A small network was shown many inputs. Here are its activations along a few directions, one row for each input.
Each table varies a few parts of the input and shows all the possible inputs, shuffled.
Descriptions start from the smaller parts, as in this example, which fits no table here: values(3) and (point or ring(9) or (line(4) and ring(5))).
Shared parts are said once, and a part with two or three values counts as separate values.

Rows:
R1:  25  18 -26  10  21 -46  -7   3 -12  -2  -6   4  38 -10  20  10
R2:   5  10  -8  -6  12 -34  -8  24  12  -1 -31 -16   2  -4 -15  12
R3: -14 -20  16   3 -29  29 -30 -32 -19  14  33  22   9  -6  -3  -9
R4:   4  16 -15   2  25 -25   8  16  13   3 -40 -10  -8   2 -11  13
R5: -15 -19  15   4 -33  20   5   9  -2   9  28   6 -25  10  -9  -2
R6:   2  -6  23 -38 -14   3 -11  23  17 -33   6 -35  11  -9  -5 -16
R7: -16 -10   5  18  -4  45   3 -50 -17  25  14  33 -11   5   5  -6
R8:  24  21 -29  13  28 -42   0  -1 -12   1 -11   7  33  -8  22  10
R9:   6   7  -5  -9   6 -38 -16  28  11  -5 -27 -18   7  -6 -17  11
R10: -17 -14   9  12 -20  28  21   0  -1  13  19  12 -36  15  -5   0
R11: -15 -15  11  10 -17  37 -14 -40 -19  20  24  27  -1  -1   1  -8
R12: -16  -7   2  24   2  49  12 -54 -16  26   9  36 -17   8   7  -5
R13:  -2   7   5 -16  26  28  34   2  17 -15 -19 -22 -18   8   5 -11
R14:   3  19 -18   7  32 -20  15  11  14   5 -45  -7 -14   5  -9  14
R15: -17 -11   5  16 -14  32  29  -4   0  15  14  15 -41  19  -3   1
R16:  23  23 -32  17  34 -38   8  -5 -11   3 -15  10  28  -5  24  11
R17:   3  22 -22  12  38 -16  23   6  16   5 -50  -3 -21   8  -8  15
R18: -13 -23  20  -2 -46  12 -10  16  -1   1  36   2 -16   5 -13  -4
R19:  26  16 -24   6  15 -50 -15   7 -12  -6  -2   2  42 -13  18   9
R20: -11 -23  20  -2 -42  22 -44 -26 -18   5  40  19  17 -11  -7 -11
R21:   0  -3  18 -32   0  11   3  18  16 -24  -1 -32   3  -4  -1 -14
R22:  -2   4   9 -21  19  23  26   6  17 -16 -14 -25 -12   5   4 -12
R23: -16 -16  12   7 -27  24  13   5  -1  11  24   9 -30  13  -7  -1
R24: -16 -13   8  14 -10  41  -6 -45 -18  23  19  29  -6   2   3  -7
R25:  28  12 -19   1   2 -57 -30  13 -11 -15   5  -1  51 -18  14   8
R26:   0  -1  15 -29   6  15  11  14  16 -21  -5 -30  -2  -1   1 -13
R27: -15 -18  13   6 -23  33 -22 -36 -19  17  29  24   4  -4  -1  -8
R28:  23  26 -35  22  41 -33  16 -10 -10   4 -20  13  22  -1  26  12
R29:   1  -5  21 -35  -7   7  -4  21  16 -28   3 -34   7  -6  -3 -15
R30:   4  13 -11  -2  19 -29   0  20  12   1 -36 -13  -3  -1 -13  12
R31: -15 -21  18   0 -39  16  -2  12  -2   5  33   4 -21   7 -11  -3
R32: -12 -22  18   1 -36  26 -37 -29 -19  10  37  20  13  -9  -5 -10
R33:  -1   1  12 -25  12  19  18  11  16 -18  -9 -28  -7   2   3 -12
R34:  23  29 -37  27  48 -29  24 -15  -8   5 -24  16  16   2  27  14
R35:   9   3   1 -14  -7 -46 -30  33  12 -14 -20 -21  15 -11 -21  10
R36: -12 -24  22  -5 -52   8 -17  19   0  -3  40   1 -12   2 -15  -5
R37:  27  14 -21   3   8 -53 -23  10 -12 -10   1   1  47 -15  16   9
R38: -17  -8   2  22  -8  37  38  -9   1  15   8  19 -47  22  -2   1
R39:  -2  10   2 -11  32  32  42  -3  18 -15 -24 -18 -24  12   6 -10
R40:   8   5  -2 -12   0 -42 -23  31  12  -9 -23 -20  11  -9 -19  10
What do these inputs look like to the network?
Answer: line(5) and line(8)
Changing only the line(8) part turns R12 into R7. The same change can be made to R38. Which row results?
Answer: R15
Changing only the line(8) part turns R27 into R20. The same change can be made to R5. Which row results?
Answer: R36
Change only the line(5) part in R22. List by row number the other rows that result.
Answer: R4, R10, R16, R24
Change only the line(8) part in R19. List by row number the other rows that result.
Answer: R1, R8, R16, R25, R28, R34, R37

Rows:
R41:  -1  -8   6  -1 -22  -6 -10  11  -2  -3  18   1   0  -1  -4   0
R42:  11  15 -22  16  21 -29  12   9  -1   6 -21   5   1   3   5  14
R43:  11  16 -12  -3  30 -14  22  11  11 -10 -26 -14  -1   3   7   3
R44:  -2  -8  15 -20 -13  10  -1  15   8 -16  12 -19   0  -1  -2 -11
R45:   3   3   7 -20   7  -6  -6  13  12 -14 -15 -23   6  -6  -7  -4
R46:  -1  -8  14 -15 -16   6  -3  14   6 -14  13 -14   0  -1  -2  -8
R47: -17 -12  13   6 -14  34  11 -15   0  11  11  11 -25   9  -6  -5
R48:  11  15 -19  11  23 -26  15   9   2   1 -22   0   0   3   5  12
R49:  10  17  -8 -13  35  -6  25  15  16 -15 -27 -24  -2   2   9  -2
R50:   3   2  -2  -1  -2 -21 -16   9   3  -1 -10  -3   7  -5  -9   7
R51:   3   2  -6   4  -4 -25 -18   9  -1   4  -8   2   7  -5 -10  10
R52:  -1  -8   9  -5 -20  -2  -8  11   1  -7  16  -4   0  -1  -4  -2
R53: -17 -12  15   1 -12  38  13 -14   3   7  10   6 -26   9  -6  -8
R54: -18 -12   7  16 -18  26   5 -16  -6  21  14  21 -25   9  -8   1
R55:  10  17 -10  -8  33 -10  23  13  14 -13 -27 -19  -1   3   8   1
R56:   3   3   1  -6   0 -17 -13  10   5  -5 -12  -8   7  -5  -8   4
R57:  -2  -9  -1   9 -26 -13 -15  11  -9   8  22  10   1  -1  -6   7
R58: -17 -11  17  -4 -10  42  15 -13   5   4   8   1 -26   9  -5 -10
R59:  14   7 -15  10   7 -20 -34 -36 -27  10   9  24  50 -18  18   1
R60: -18 -11  20 -14  -5  51  19  -9   9  -2   5  -8 -27   8  -3 -14
R61:   3   3   3 -11   3 -13 -11  10   8  -9 -13 -13   7  -5  -8   1
R62:  11  15 -16   6  26 -22  17   9   5  -3 -24  -5   0   3   6   9
R63:   2   3   8 -25  10  -2  -4  15  14 -16 -16 -28   6  -7  -6  -7
R64:  11  16 -14   1  28 -18  20  10   8  -7 -25 -10   0   3   7   6
R65: -17 -12  10  11 -16  30   8 -16  -3  15  13  16 -25   9  -7  -2
R66:  -3  -9  -4  27  -4  35 -13 -57 -33  20  33  43  14  -1  18  -6
R67: -17 -11  19  -9  -7  46  17 -11   7   1   7  -3 -26   9  -4 -12
R68: -18 -13   4  21 -20  23   2 -15 -10  27  16  25 -25   9  -8   4
R69:  -2  -8  16 -25 -11  14   1  17   9 -18  11 -24  -1  -2  -1 -13
R70:  -1  -8  12 -10 -18   2  -5  12   4 -11  15  -9   0  -1  -3  -5
R71:   3   3   5 -15   5  -9  -9  12  10 -12 -14 -18   7  -6  -7  -2
R72:  -2  -9   3   4 -24 -10 -13  11  -5   2  20   6   1  -1  -5   4
R73:   2   2 -10   8  -6 -28 -21   9  -4  10  -6   6   8  -5 -11  13
R74:   9  -7  -2  12 -11  -6 -27 -33 -33  11  37  27  45 -14  25  -4
R75:  11  15 -26  21  19 -32  10   9  -4  13 -19  10   1   4   4  17
R76:  21  23 -34  24  29 -22  -6 -36 -23   8  -3  29  42 -12  32   5
Changing only one part turns R46 into R71. The same change can be made to R72. Which row results?
Answer: R51
What do these inputs look like to the network?
Answer: line(4) and (point or line(8))
Change only the line(8) part in R67. List by row number the other rows that result.
Answer: R47, R53, R54, R58, R60, R65, R68
Which other rows agree with R43 in the line(4) part? List them by row number.
Answer: R42, R48, R49, R55, R62, R64, R75, R76

Rows:
R77: -23  -8  14  -7   3  34  16  -2  11  18 -15  -8 -36  10 -17  -3
R78:   3  -3  -3  16 -21 -19 -39 -15 -10   3   9  24  17  -9 -11   8
R79:  -4 -13  28 -31 -22  30   0   9  15 -33  18 -24  -4  -1  -3 -22
R80:  24  21 -19 -18  23 -59 -11  46  16 -24 -32 -34  25 -11  -3  10
R81:  10  -2  -1  -5  -3  -6 -26 -24 -24   4  27  10  48 -18  24  -9
R82:  -5 -15   4  13 -38 -15  -7  21  -9  11  32  12 -10   5  -8   9
R83:  -8  -4 -10  29 -10   5  25   4  -7  22  13  22 -30  16   1  11
R84:   0   7 -18  30   6   0  -6 -33 -10  14 -11  34  -3   2  -2  10
R85:  -7  -1  16 -15   8  49  32  -8  18 -23   1 -14 -25  11   5 -19
R86:  22  31 -24  -2  51 -47  28  26  19 -12 -54 -23   5   1   8  14
R87:   9   7 -14  11  28  14   4 -41 -25  14   9  19  28  -6  31  -6
R88: -20 -20  27 -22 -24  15 -17  16   8   7   3 -18 -15  -1 -25  -4
What do these inputs look like to the network?
Answer: values(2) and (point or line(5))
Changing only the values(2) part turns R88 into R77. The same change can be made to R81. Which row results?
Answer: R87
Change only the values(2) part in R80. List by row number the other rows that result.
Answer: R86
